Here are a small network's activations along a few directions, averaged over the inputs that share one value of a field.
Values that are neighbours, or in one group, have similar rows; names and order tell nothing.
In the rows, 500 means zero.
Strong random noise was added to every row along 9 fixed directions; ignore it. To show where, here is one row again and again, with new noise each time:
[434, 486, 600, 460, 386, 665, 358, 379, 535, 336, 689, 598, 636, 520, 277,
 615, 507, 416, 563, 541, 621]
[701, 614, 598, 839, 734, 652, 385, 761, 510, 324, 271, 489, 422, 706, 374,
 918, 523, 681, 355, 621, 393]
[855, 658, 492, 515, 364, 718, 220, 482, 473, 545, 527, 502, 460, 433, 274,
 708, 602, 338, 615, 771, 645]
[429, 652, 595, 448, 186, 499, 355, 382, 559, 576, 802, 447, 572, 712, 641,
 616, 456, 362, 561, 332, 842]
[460, 551, 469, 402, 530, 484, 735, 560, 586, 500, 291, 410, 462, 676, 553,
 505, 514, 521, 515, 400, 454]
[502, 479, 519, 806, 907, 323, 470, 590, 532, 689, 481, 707, 383, 353, 533,
 494, 394, 608, 272, 615, 318]
[554, 518, 505, 529, 381, 669, 492, 513, 584, 548, 579, 560, 458, 604, 354,
 656, 651, 573, 587, 560, 498]
[431, 644, 447, 336, 547, 330, 833, 550, 617, 669, 305, 369, 427, 683, 716,
 352, 477, 449, 427, 329, 550]
[435, 708, 449, 448, 587, 361, 652, 583, 634, 661, 377, 458, 423, 509, 710,
 355, 393, 348, 353, 408, 582]
[468, 494, 581, 447, 583, 460, 794, 536, 601, 643, 498, 530, 434, 823, 484,
 491, 707, 765, 380, 433, 475]
[553, 582, 363, 317, 590, 457, 827, 413, 600, 719, 426, 518, 478, 367, 233,
 317, 607, 312, 521, 646, 511]


Field GAN:
pozal: [324, 389, 310, 427, 473, 506, 971, 671, 524, 467,  63, 325, 383, 636, 620,
 325, 606, 715, 680, 367, 189]
zanid: [507, 564, 376, 503, 536, 171, 630, 441, 537, 809, 602, 503, 509, 298, 579,
 224, 428, 229, 422, 548, 665]
dov: [316, 727, 167, 495, 471, 355, 808, 615, 721, 682, 276, 297, 412,  97, 639,
 321, 325, 138, 667, 332, 457]
rap: [493, 553, 183, 664, 699, 417, 657, 663, 469, 728, 274, 389, 292, 160, 548,
 415, 435, 402, 534, 652, 301]
zakif: [819, 632, 693, 664, 491, 528, 112, 555, 340, 504, 665, 503, 493, 530, 648,
 597, 575, 584, 307, 483, 724]
vinu: [581, 487, 514, 507, 542, 561, 418, 517, 445, 381, 634, 525, 575, 410, 427,
 551, 617, 609, 368, 557, 482]
sulu: [478, 617, 713, 454, 563, 531, 450, 592, 413, 453, 707, 557, 506, 635, 485,
 476, 592, 604, 213, 523, 775]
pivop: [513, 539, 461, 243, 351, 601, 616, 647, 556, 309, 352, 444, 491, 584, 619,
 328, 669, 534, 390, 438, 469]
nolod: [503, 309, 555, 491, 691, 213, 454, 346, 346, 512, 499, 532, 581, 584, 579,
 431, 379, 602, 387, 438, 506]
mak: [554, 510, 435, 682, 504, 569, 535, 398, 452, 608, 717, 535, 559, 248,  98,
 567, 487, 343, 589, 693, 391]
suk: [645, 361, 485, 532, 476, 657, 494, 427, 406, 284, 479, 477, 550, 552, 201,
 553, 695, 659, 562, 710, 461]
gad: [278, 517, 495, 517, 601, 515, 764, 546, 637, 448, 478, 547, 561, 590, 311,
 504, 504, 494, 392, 409, 453]
navid: [412, 550, 477, 701, 511, 536, 690, 500, 617, 666, 702, 517, 520, 458, 216,
 640, 537, 442, 455, 560, 474]
The values of GAN form a star with 3 arms.
List every value one step from suk, in the order listed.
> pozal, zanid
List every value one step from navid, in the order listed.
> mak, gad
List every value one step from dov, in the order listed.
> zakif
List every value one step from sulu, in the order listed.
> rap
